These are the activations of a small neural network, seen along a few directions. Each row is one input.
Each table varies a few parts of the input and shows all the possible inputs, shuffled.
A made-up example of a description, with smaller parts first: one of 5 places around a ring, together with either a single point or (one of 2 separate values, together with one of 4 places along a line) or one of 11 places along a line.
Shared parts are said once, and a part with two or three values counts as separate values.
In the rows, 128 means zero.

Other details of the inputs vary at random and push rows far along two fixed directions, the same in every table; ignore that.

A family of inputs:
r1: [100 153 106 132 159 138 124 123 113 110 148 111]
r2: [117 152 112 121 145 121 149 134 158 155 126 112]
r3: [125 148 104 131 154 162 120 138 133 144 123 108]
r4: [121 145 107 129 141 120 152 116 164 137 151 125]
r5: [114 154 109 130 156 127 145 147 145 150 122 124]
r6: [108 144 105 125 136 139 141 131 149 163 129 112]
r7: [175   8 202 116 118  58 109 150  92 159 137 149]
r8: [108 203 122 125  17 168 163 137 123  18  94 132]
r9: [115 132  90 140 211 132 100 118 130 195 159 102]
r10: [113 140 104 124 157 160 141 146 138 151 120 118]
r11: [130 147  98 128 151 158 130 101 130 134 129 123]
r12: [ 99 151 111 128 155 140 121 139 123 118 148  95]
r13: [127 163 109 136 154 129 124 139 140 144 126 114]
r14: [129  62 173 145 173 110  90 117  90 140 153 137]
r15: [136 197 122 118  13 186 159 139 148  57  77 132]
r16: [120  76 143 115 186  90  95 116 139 158 155 106]
r17: [127 145 107 122 143 156 124 125 146 149 127  97]
r18: [119 158  97 144 149 146 119 121 121 143 130 129]
r19: [125 200 125 132   4 170 150 158 144  71  76 124]
r20: [115 149 101 147 158 124 149 134 142 130 141 138]
r21: [122 152 109 116 144 121 152 114 157 148 133 126]
r22: [113 197 119 138  19 173 171 165 127  62  67 162]
r23: [196  36 208 104  77  69  98 130  78 131 112 162]
r24: [185  13 194 108 110  77  80 116  68 166 134 154]
r25: [125 165 151 109   9 149 148 142 121  35 100 128]
r26: [120 142 151 114  57 137 133 151 119  75 115 107]
r27: [103 144 106 127 156 124 125  99 149 106 137 126]
r28: [132 154  99 146 148 123 133 105 145 121 150 127]
r29: [111 122  95 142 221 110 130 131 152 183 170 111]
r30: [119 145 100 140 150 122 155 113 149 128 146 137]
r31: [131  61 156 125 174  86  91 122 100 132 140 144]
r32: [ 97 146 113 130 160 128 117 137 152 116 132 112]
r33: [121 159 166 143  17 162 146 133 121  31  91 150]
r34: [152 147 142 130  53 124 138 133 142  81 118 138]
r35: [123 128  88 135 225 147 108 105 124 179 153 113]
r36: [138 148 140 122  64 126 163 136 124  90  90 162]
r37: [118 140  99 122 154 156 151 109 135 141 126 133]
r38: [123 154  95 137 142 143 125 100 128 141 135 129]
r39: [120 139 105 111 144 153 149 112 150 149 130 121]
r40: [129 152 110 140 140 122 128 128 160 137 148 101]
r41: [115 104 158 136 144 128 108 121 135 135 150 102]
r42: [116 138 108 116 145 154 145 133 151 156 124 106]
r43: [172   7 194 102 112  76 102 124  74 172 130 164]
r44: [121  88 154 130 167 119 102  94 131 146 167 114]
r45: [186  30 194 123 135  66  86 137  59 151 120 167]
r46: [130 137  92 133 217 110 117  85 137 177 161 118]
r47: [116 157 104 134 161 126 148 132 136 142 123 139]
r48: [157  22 231 132  90  99  85 157  66 111 120 150]
r49: [129 160 112 128 143 123 128 126 154 149 130 102]
r50: [176  16 219 113  48  90 106 179  52 128  86 180]
r51: [127 157 101 153 155 126 127 126 138 123 144 128]
r52: [111 146  96 131 144 141 147 108 133 148 131 139]
r53: [126 155 106 149 151 127 124 141 147 132 144 112]
r54: [142 109 181 106  24 113 126 139 126  51  91 154]
r55: [115 143 100 128 161 159 144 130 129 142 120 134]
Each input here is: one of 5 places around a ring, together with either one of 3 separate values or (one of 2 separate values, together with one of 4 places along a line).
Changing only the place on the ring of 5 turns r6 into r52. The same change can be made to r16. Which row results?
> r27
Which other rows does r28 become when the place on the line of 4 takes its other values? List them by row number.
> r11, r38, r46
Which other rows does r9 become when the choice among 2 separate values takes its other values? List them by row number.
> r50
Which other rows does r34 become when the place on the ring of 5 takes its other values? List them by row number.
> r28, r40, r51, r53

A family of inputs:
r56: [101 153  76 130 209 160 137 119 156 195 145 101]
r57: [151  43 159 122 166 101 109 144  83 185 129 151]
r58: [150  73 199 133  70  83 110 139  95  63 126 155]
r59: [161  45 158 108 156  69 122 128 109 184 138 151]
r60: [127 109 177 127  64 109 125 137 120  64 123 137]
r61: [103 162  68 149 221 145 139 124 146 180 148 121]
r62: [100 206 138 128   6 169 160 140 170  19  96 115]
r63: [183  70 190 115  39  79 141 161  93 100  86 186]
r64: [ 98 162  80 133 208 156 108 105 144 165 164  81]
r65: [135 115 163 135  79 129 119 159  90  74 101 149]
r66: [119 174  88 144 148 157 140 136 140 149 118 127]
r67: [ 82 159  81 137 219 149 119 115 144 157 161  92]
r68: [177  49 157 105 145  76 111 117 109 191 140 137]
r69: [113 170  80 127 145 169 146  74 130 118 131 142]
r70: [134 123 149 134 101 134 108 144 100  99 112 133]
r71: [152  45 178 119 151  80  80 101 104 143 169 115]
r72: [100 180 118 126  84 178 139 145 141  83 103 109]
r73: [137 217 112 129   7 151 181 155 163  63  69 150]
r74: [111 155  74 115 200 128 150 102 183 195 155 100]
r75: [167  47 158 120 156 108  99 133  83 192 131 138]
r76: [ 86 231  86 151 113 157 144 110 185  69 142  98]
What is each input in this table made of?
> either a single point or (one of 4 places along a line, together with one of 5 places around a ring)
